Each row below holds a small network's activations on one input, seen along a few directions.
Each table varies a few parts of the input and shows all the possible inputs, shuffled.
Descriptions start from the smaller parts, as in this example, which fits no table here: values(2) and (point or ring(9) or (line(4) and ring(8))).
Shared parts are said once, and a part with two or three values counts as separate values.
In the rows, zero is written as 128.

A family of inputs:
x1: [113 130 216 169 193 133 167 157  69 158  86 145 115 209 130  81]
x2: [147 154 102 152  97 119  96 115 124  89 118 124 119  69  99 142]
x3: [ 98  62  88  81 159 157 119  60 213 166 141 144 112 140 171 146]
x4: [153 150  93 152  93 118 107 119 120  85 121 134 122  71 126 126]
x5: [ 63 116  49 129 100 111  95 133 152 136 139 127 177  21 128 125]
x6: [146 140  93 155  91 114  93 125 125  82 121 134 122  75 112 132]
x7: [112 126 203 175 194 145 178 157  72 149  92 128 113 210 126  75]
x8: [106 118 214 180 185 137 167 154  72 152  95 140 113 213 126  82]
x9: [173 165 135  96 103 129 121 127 109  80 137  97 150 139 111 143]
x10: [ 92  49  87  81 159 158 103  61 218 169 140 146 109 148 157 151]
x11: [178 143 182 146 110 120 179 178  96 132 150 134 100 185 141 127]
x12: [ 97  62  87  72 168 150 102  62 218 175 132 152 111 144 160 150]
x13: [153 152  93 145  99 108  92 125 124  89 113 140 123  72 115 130]
x14: [ 69 131  47 118 109 104  95 133 152 143 131 133 178  17 131 123]
x15: [152 149  83 152 102 124 104 127 126  79 118 123 121  75 112 124]
x16: [175 168 145  88 100 114 110 126 107  88 133 113 152 137 113 150]
x17: [ 68 127  37 124 115 121 106 135 151 133 139 114 171  20 131 116]
x18: [ 61 131  57 124 109 116  98 123 151 146 138 115 173  11 115 135]
x19: [ 90  60  93  78 167 162 106  50 218 183 136 136 104 144 146 163]
x20: [178 142 173 146 119 125 176 184 103 128 147 123  99 189 128 124]
x21: [ 69 129  47 127 102 113 112 128 147 138 138 126 178  16 143 120]
x22: [168 170 154  93  98 125 115 116 106  89 136  99 148 135  98 161]
x23: [167 157 144  99  92 119 110 124 110  81 141 108 151 139 111 151]
x24: [172 134 184 151 108 115 165 181 103 130 150 134  99 190 128 130]
x25: [104 131 224 173 191 144 171 146  68 161  89 129 108 209 114  91]
x26: [173 147 195 144 114 121 170 174 100 138 146 125  94 187 115 140]
x27: [180 146 185 139 116 110 165 184 100 137 142 139 100 187 131 130]
x28: [ 98  57  74  79 170 164 116  63 218 167 137 134 110 146 156 146]
x29: [113 127 213 176 186 141 181 152  65 152  95 139 114 206 139  78]
x30: [174 167 143  96  94 123 124 121 103  83 140 108 151 135 125 147]
What do these inputs look like to the network?
> values(5) and (point or line(5))
The inputs of x22 and x30 match in every part but the values(5) part. If x2 is changed in the same way as x22 into x30, which row does it become?
> x4
Change only the values(5) part in x8. List by row number the other rows that result.
> x1, x7, x25, x29
List by row number the other rows that have the values(5) part in common with x28.
> x7, x9, x15, x17, x20
Start at x1 and move only the line(5) part, one step at a time. The first step leads to x27. Which rows follow, in order?
> x16, x13, x14

A family of inputs:
x31: [148 161 168 129 141 143 143 130  70  90 111  99 147 161 113 109]
x32: [142 157 182 133 137 113 138 156  91 115 117 118 147 165 103 121]
x33: [123 144  48  91  99 115  95 101 167 109 141 124 159  35 141 145]
x34: [ 98 101 139 123 157 150 163 127 157 179 146 115 110 154 131 136]
x35: [149 103 148  71 139 139 137 112 154 163 144 136 121 197 150 155]
x36: [170 151 133 165  97 118 152 167  97 105 140 124 113 139 132 118]
x37: [162 147 145 151 102 112 149 178 105 111 131 134 113 140 121 118]
x38: [ 97 124  59 115  86 122  89  92 154 116 133 124 164  38 120 150]
x39: [101 123  48 104  99 120  78 121 167 115 147 115 155  43 117 144]
x40: [143 164 179 149 122 117 125 134  85 118 113 129 114 144 107 130]
x41: [ 78  94 110 161 187 143 125 111 138 166  85 151 112 124 134  93]
x42: [151  83 123 103 148 154 107  64 187 117 129 140  85 174 141 150]
x43: [ 68  93 146 140 169 131 150 135 129 172 126 146 141 148 161  94]
x44: [164 149 165 158 112 114 142 162  92 117 129 137 111 129 120 129]
What do these inputs look like to the network?
> values(3) or line(5) or line(6)
Start at x42 and move only the line(5) part, one step at a time. The first step leads to x35. Which rows follow, in order?
> x34, x43, x41

A family of inputs:
x45: [108 117  47 115  92 136  81  72 179 117 141 123 130  14 119 168]
x46: [124  70  73  65  93 106 128 127 220 190 188 176 125 113 201 165]
x47: [ 75  91 209 147 205 157 199 148 115 216 126 125 106 224 135 106]
x48: [114 192 150 143  96 102 158 198  53 118 138  98 187  89 115 107]
x49: [170 144 222 111 145 132 120  98  86 104 101 137 122 221 118 135]
x50: [ 97 107  19 115  82 136  84  80 180 115 142 117 151  28 126 154]
x51: [106 137  61 117  95 127  83  58 183 122 134 125 124  17 118 172]
x52: [198 165 195 161  98 102 120 177  88 102 124 134  86 172  75 150]
x53: [218 154 153 171 106 122 158 184  98  81 133 128  71 177 116 118]
x54: [107  75 171 188 210 163 185 135 123 178  99 155  68 219 165  72]
x55: [ 70  85  28  93 110 139  77  86 201 117 159 109 162  50 134 143]
x56: [127 186 155 175  94  81 111 177  49  96 105 136 167  76 101 106]
x57: [191 132 178 122 153 153 159 105  97  82 111 128 107 226 161 104]
x58: [187 169 189 131 101 119 171 196  91 125 158  93 109 183  90 149]
x59: [ 84  85 216 174 203 140 149 128 113 194  86 165  80 212 121 104]
x60: [ 79 106  21  63 155 132  58  74 195 140 110 131 164  53 133 134]
x61: [159 149 213  83 148 150 171 121  90 126 138  97 146 230 132 137]
x62: [ 75  90  19  72 144 134  72  84 211 131 127 121 173  52 132 136]
x63: [144 177 113 185 100 103 148 184  59  76 113 134 154  75 141  72]
What do these inputs look like to the network?
> point or line(6) or (values(3) and line(4))
What sort of input is x45?
> line(6)
